Each row has a name. After each piece below comes the name of the row it's from, unless a question asks for something else. Each question is about the rows just above it. Places in a row count from 0.

Columns, left to right: U D G B
[162 136 149 149] = (115)
[154 154 154 190] = (105)
[129 116 121 148] = (92)
[148] is at row and place	(92), 3
Repeated in (105):	[154]
The value that (115) holds more than once:	[149]
Which row holds [129 116 121 148]?	(92)
Which column holds this, read top down? [162 154]	U
[190] is at row and place	(105), 3

Columns, left to right: S X A V Q L
[128 124  93 110 107 124]  (106)
[170 121 151 106 109 103]  (6)
[167 153 108 118 112 109]  (24)
[173 125 151 108 109 105]  (16)
[127 121  95 121 114 106]  (197)
[145 116  94 125  88 119]  (40)
[156 119 151  91 128 115]  (191)
[170 121 151 106 109 111]  (48)
[127 121  95 107 110 125]  (176)
[127 121  95 121 114 124]  (34)
Where in the named rows is [115]?	(191), 5
Row and place of [145] in the named rows:	(40), 0
[ 88 128 109] is in which column, read top down?	Q
Which column holds [106 107 121] top down?	V

Columns, left to right: E R P T J C F M K H
[146 127 133 132 117 126 125 123 120 115] = (165)
[ 71 179 111 116 167 135 140 146 155 171] = (68)
[ 90 128 146  86 121 130 148 112 113 135] = (30)
[117 141 122 128 138 129 129 134 137 138] = (109)
[140 136 115 150 138 128 119 139 141 132] = (23)
[106 161 109 136 156 132 127 145 152 153] = (183)
[143 107 140 124 110 125 151 117 113 112] = (2)
[ 73 125 160  62 114 130 160 100 102 136] = (83)
[ 73 125 119  62 114 130 160 100 102 136] = (139)
[146 114 133 132 117 126 125 123 120 115] = (74)
[106 161 109 136 156 132 127 125 152 153] = (184)
q: [146 114 133 132 117 126 125 123 120 115]	(74)
Which column holds this, read top down? [ 71  90 117 140 106 143  73  73 146 106]	E

Columns, left to right: subos Tuk vemep Movem palu pina dazo lata zokat
[139 109 138 124 137  84 135  87 139]  (38)
[162  76 146 162 122 115 130 141 158]  (133)
[166  76 146 179 122 115 130 141 158]  (132)
[139  97 121 128 115 102 106 137 108]  (128)
[136 140 125 137 154 177 118 168 154]  (107)
[111 111 130 135 111 163 118 131 111]  (13)
Which column holds this, read top down? [115 115 102 177]	pina
Which value appears more than once in (13)?	[111]
[76 76 97] is in which column, read top down?	Tuk
Repeated in (38):	[139]
The value that (133) holds more than once:	[162]
Where in the named rows is [179]?	(132), 3
q: [136 140 125 137 154 177 118 168 154]	(107)

Columns, left to right: ziru givem bif komu Nud Nul dibon Zadu lefa
[145 134 145 116 118 157 133 113 146]  (130)
[ 96 148 134 146 137 133 107 142 118]  (187)
[ 98 132 143 135 145 157  99 127 121]  (161)
[126 133 122 125 114 115 121 136 110]  (41)
[136 105 126 114 125 118 120 122 119]  (36)
[119 140 114 115  81 130 129 123 129]  (116)
[128 107 112 124 130 116 139 120 135]  (154)
[107 120 108 141 140 109 135 140 122]  (170)
[144 136 142 123 139 146 142 125 143]  (127)
Which column holds this, read top down? [114 115 124 141]	komu
[124] is at row and place	(154), 3
Which column holds this, read top down? [ 98 126]	ziru
Which column holds [118 137 145 114 125  81 130] top down?	Nud

Columns, left to right: Pulu temuf vizuz Loset galo dovo Nif
[110 155 154 132 105 103  92]  (19)
[130 124 110 117 139 152 172]  (124)
[131 169 125 111 135 148 171]  (131)
[103 179 145 168 100 141 137]  (57)
[119 135 155 132 142 116  73]  (28)
[105 102 142 123  77  88 140]  (56)
[115 147 157 133 126 112  82]  (143)
[103 179 145 168  81 125 102]  (65)
[127 186 146 143 100 103  97]  (10)
Row and place of [139] in the named rows:	(124), 4
[135 102] is in which column, read top down?	temuf
Which column holds [ 92 172 171 137  73 140] top down?	Nif
Row and place of [143] in the named rows:	(10), 3
Which column holds [142 157] top down?	vizuz
The row with [119 135 155 132 142 116  73] is	(28)

Columns, left to right: Keren Rok nep Digi Supe
[120 123  93  94  81] -> (164)
[125 126  97 103  96] -> (39)
[143 177 126 125 122] -> (135)
[114 136 118 116 120] -> (86)
[122 125  92  92  81] -> (4)
[124 129 124 123 123] -> (18)
[143 177 128 104  87] -> (134)
[130 130 131 130 130] -> (84)
[126 127 127 126 126] -> (31)
[ 91 153 103 108 129] -> (114)
The value that (84) holds more than once:	[130]
Which column holds this, read top down? [128 131 127 103]	nep
Row and place of [118] in the named rows:	(86), 2

Columns, left to right: sobon bebiv gepin mezuf Zasu let lolop
[146 134 157 149 146 119  95] -> (55)
[151 129 160  98 150 160 114] -> (113)
[120 150 161 144 150 152  64] -> (126)
[116 139 131 138 115 139 139] -> (142)
[ 94 147 175 184 147 135 108] -> (122)
The value that (142) holds more than once:	[139]
Repeated in (113):	[160]
The value that (55) holds more than once:	[146]

Columns, left to right: busi las zitu gar Luvod popas lor popen ton
[143 124 111 136 136 122 117 156 148] : (61)
[120 128 124 139 142 151 103 136 124] : (144)
[178 130 136 130 142 132 145 107 111] : (87)
[136 119 120 147 122 118 126 163 123] : (167)
[113 141 130 132 137 123 129 116 113] : (93)
[115 138 128 123 118 157 107 100 153] : (150)
[137 135 137 135 134 115 106 125 141] : (52)
Which column holds [139 130 147 132 123] top down?	gar
[111 124 136 120] is in which column, read top down?	zitu

Columns, left to right: gonas lig lumam podi zab Fabeb muki zabu
[ 86 145 168  70  98 147 121 174] = (102)
[104 147  95 143  93 143 121 135] = (62)
[128 137 122 128 118 138 121 141] = (42)
[120 128 122 132 142 129 131 141] = (174)
[ 98 154  91 146 148 148 115 133] = (175)
[138 112 130  92 112 160 122 144] = (43)
[119 128 120 133 151 127 132 144] = (7)
[133 127 117 133 155 133 133 147] = (67)
[138 112 130  92 112 160 122 151] = (25)
Which value appears more than once in (175)?	[148]
Where in the named rows is [135]?	(62), 7
Which value appears more than once in (67)?	[133]
The value that (42) holds more than once:	[128]

Columns, left to right: duzub Dolur deta Vip ditir giv nen Gedob Mufi
[ 71 124 122 132 122 127 123  79  82] -> (58)
[ 71 124 122 132 122 127 123  63 165] -> (89)
[ 71 124  71  71  71 127 123  71  71] -> (108)
The value that (108) holds more than once:	[71]
Which value appears more than once in (89)?	[122]
The value that (58) holds more than once:	[122]

Columns, left to right: mobo tiv Pof nofe Kuvop Vanil pebi
[104 131 145 163 141 100 161] -> (145)
[121 116 116 128 109  78 159] -> (149)
[133 132 131 119 149  78  66] -> (50)
[144 120 129 130 112 154 141] -> (151)
[127 110 125 121 134 171 145] -> (120)
[110 122 133 126 135  82 136] -> (171)
[131 121 116 101 128 107 108] -> (118)
[131 121 116 101 145 107 108] -> (51)
[129 132 122 123 120 118 105] -> (211)
[104 140 145 163 141 100 161] -> (85)
[150 116 128 126 134  87 152] -> (153)
[125 121 116 113 140 123 116] -> (196)
Which column holds [159  66] top down?	pebi
Which column holds [121 126 101 101 123 163 126 113] top down?	nofe

